Each row below holds a small network's activations on one input, seen along a few directions.
In each table, some parts of the input vary, and every possible input appears once, in random order.
A made-up example of a description, with smaller parts first: one of 2 separate values, together with either a single point or one of 9 places around a ring or (one of 6 places along a line, together with one of 8 places around a ring).
Shared parts are said once, and a part with two or three values counts as separate values.

Other details of the inputs shift rows strongly along two fixed directions, in all tables alike. That doesn't count.

A family of inputs:
r1: 0; 3; -13; -3; 2; 0; 13; -11; 32; 6; 5; 8; 2
r2: -3; 6; -16; 1; 0; 8; -2; -7; 33; -2; -8; 0; -3
r3: 5; 3; -6; 2; -7; 3; 12; -12; 24; 17; 6; 17; 13
r4: 2; -12; 25; 4; 0; -8; -1; -1; -23; 6; 7; 2; -5
r5: -10; -2; 20; 6; -3; -6; 1; 5; -22; -2; -3; 3; -17
r6: 21; 29; -35; 5; -4; -7; -1; 3; -80; -37; 31; -58; 47
r7: -9; -10; 19; 4; 4; 2; 1; 12; -21; -10; -8; -4; -17
r8: 8; -11; -14; 7; 6; 14; -2; -3; 28; 10; -3; -1; 9
r9: -10; 3; -11; 9; 1; 17; 1; 7; 19; 3; -17; 10; 17
r10: 0; -1; 23; -10; -7; -13; -2; 7; -20; 5; 4; 10; -9
r11: 7; -11; 23; -17; 1; -14; 1; -3; -14; 4; 8; 0; -16
r12: 7; -6; 19; -13; 4; -10; -18; 6; -13; -3; -4; -7; -15
r13: 9; -5; -12; 0; 4; 6; -4; -11; 33; 11; -1; -1; 6
r14: -4; 1; -8; 18; 2; 6; 11; -9; 23; 9; 0; 12; 11
r15: -4; 1; -17; 8; 2; 17; 0; 2; 29; -3; -11; 1; 0
r16: 16; 52; -70; 9; -19; -1; 21; -19; -33; -28; 35; -39; 51
r17: -4; -19; 21; 5; 12; -2; 2; 7; -20; -7; 1; -5; -15
r18: -1; 5; -10; 6; -2; 2; 16; -11; 25; 10; 6; 17; 5
r19: -3; 7; -16; -4; 0; 8; -9; -4; 29; 2; -14; 5; 5
r20: -12; 10; -10; 11; -6; 9; 1; 0; 17; 10; -11; 16; 16
r21: -9; 13; -13; -1; -11; 4; 7; -2; 20; 10; -6; 21; 11
r22: 1; -8; -18; 10; 11; 13; 1; -2; 30; 2; -2; 0; 1
r23: -3; -4; 26; 2; -3; -8; -8; 9; -23; 5; -1; 6; -4
r24: -4; -8; 12; -8; 6; 2; -15; 13; -22; -9; -10; -5; -16
r25: 2; -21; 25; 2; 7; -1; -2; 7; -22; 1; 1; -5; -6
r26: 5; -11; 18; -6; 6; -1; -16; 14; -18; -4; -6; -6; -12
r27: -5; 10; -14; -4; -8; 3; 11; -7; 30; 2; -3; 8; 0
r28: 3; -3; 21; -18; -4; -16; -5; 5; -15; 1; 1; 2; -12
r29: 2; -14; 15; -8; 13; -11; -9; -1; -10; -5; 5; -10; -29
r30: -6; 0; 15; -20; -5; -14; -5; 5; -19; -4; -3; 3; -17
Description of these inputs: one of 5 places around a ring, together with one of 6 places around a ring.
The inputs of r11 and r28 match in every part but the place on the ring of 5. If r8 is changed in the same way as r11 into r28, which row does it become?
> r26
Start at r10 and move only the place on the ring of 5, one step at a time. The first step leads to r21. Which rows follow, in order?
> r16, r18, r3

A family of inputs:
r31: 9; -13; 13; 2; 7; -3; -5; 4; -21; -3; 7; -13; -3
r32: 2; -11; 11; 7; 8; -2; 1; 3; -22; -8; 6; -13; -9
r33: -1; 12; 14; -10; -14; -22; 16; -9; -25; 3; 20; 10; -10
r34: -5; 5; 5; -7; -2; -5; -6; 7; -22; -14; -4; -10; -14
r35: 0; -8; -4; -7; 5; 9; -7; 0; 43; 10; -16; 12; -6
r36: 2; -7; 14; 2; 1; -3; -4; 9; -29; -2; 3; -5; 4
r37: -7; -6; -7; -3; 5; 11; 0; 0; 41; 5; -14; 12; -11
r38: 4; -10; 5; -1; 10; -4; -4; -1; -17; -11; 8; -17; -17
r39: 4; 9; 17; -16; -14; -25; 10; -9; -24; 8; 19; 9; -4
r40: -2; 2; 11; -2; -3; -5; -10; 9; -28; -4; -2; -3; 0
r41: -6; 0; -1; -3; -2; 9; -7; 4; 37; 9; -21; 15; -1
r42: -15; 1; 0; 11; -3; 12; 2; 4; 29; 11; -19; 24; 1
r43: -11; -7; 2; 15; 1; 15; 8; 4; 28; 12; -14; 21; 6
r44: 26; 32; -78; 13; 0; 13; 6; -23; 9; -17; 26; -42; 61
The inputs of r31 and r32 match in every part but one. If r36 is changed in the same way as r31 into r32, which row does it become?
> r43
Describe the family of inputs behind these rows.
> one of 2 separate values, together with either a single point or one of 6 places around a ring
Which other rows does r42 become when the choice among 2 separate values takes its other values? List them by row number.
> r40

A family of inputs:
r45: 6; 0; -6; -5; 3; -3; 1; -5; -1; -4; 7; -10; -2
r46: 4; 2; -5; 2; 2; 1; -7; 0; -5; -4; 0; -10; 2
r47: 1; -3; -5; 4; 4; 5; -1; 2; -7; -5; 1; -9; 3
r48: -10; -7; -8; 16; 3; 22; 2; -3; 72; 22; -24; 30; 3
r49: 1; 10; -4; -6; -7; -7; 1; -5; -7; 2; 7; 3; 2
r50: 5; -3; -5; 1; 4; 3; -4; 2; -6; -4; 1; -10; 5
r51: 4; -1; -6; -3; 3; 3; -3; 4; -6; -6; -1; -8; 5
r52: 4; 0; -6; -1; 3; -2; 4; -5; -3; -6; 8; -9; -3
r53: -1; 2; -6; 1; 2; 3; -2; 3; -6; -9; -1; -7; 2
r54: -2; 11; -5; -3; -7; -6; 5; -5; -10; 0; 7; 3; 1
r55: 6; -2; -3; 3; 4; 3; -6; 0; -5; -3; 2; -10; 4
r56: 1; -1; -6; 1; 3; 4; 0; 4; -8; -8; -1; -8; 3
r57: -9; -2; -1; 4; -8; 13; 11; -4; 72; 29; -20; 41; 5
r58: 4; 4; 0; -1; -4; -6; 3; -4; -9; 3; 9; 1; 9
r59: 3; -2; -4; 7; 4; 4; -2; 0; -6; -5; 3; -9; 3
r60: -15; -39; 88; -21; 3; -23; -11; 18; -22; 17; -16; 32; -66
r61: -1; 4; -6; 3; 1; 1; -3; 1; -6; -8; -1; -9; 1
r62: 2; 2; -6; -3; 2; 2; -5; 3; -5; -7; -2; -8; 4
r63: 0; 7; 0; 1; -6; -5; 9; -4; -10; 0; 7; 1; 6
r64: 0; 4; 0; 3; -3; -5; 7; -3; -10; 2; 9; 2; 7
r65: 1; 4; -5; -1; 1; 0; -7; 1; -5; -6; -1; -10; 2
r66: 0; 9; -1; -1; -8; -5; 9; -2; -9; -2; 7; 1; 4
Describe the family of inputs behind these rows.
> one of 2 separate values, together with either a single point or one of 4 places along a line or one of 6 places around a ring
Start at r48 and move only the place on the ring of 6, one step at a time. The first step leads to r61. Which rows follow, in order?
> r53, r56, r47, r59
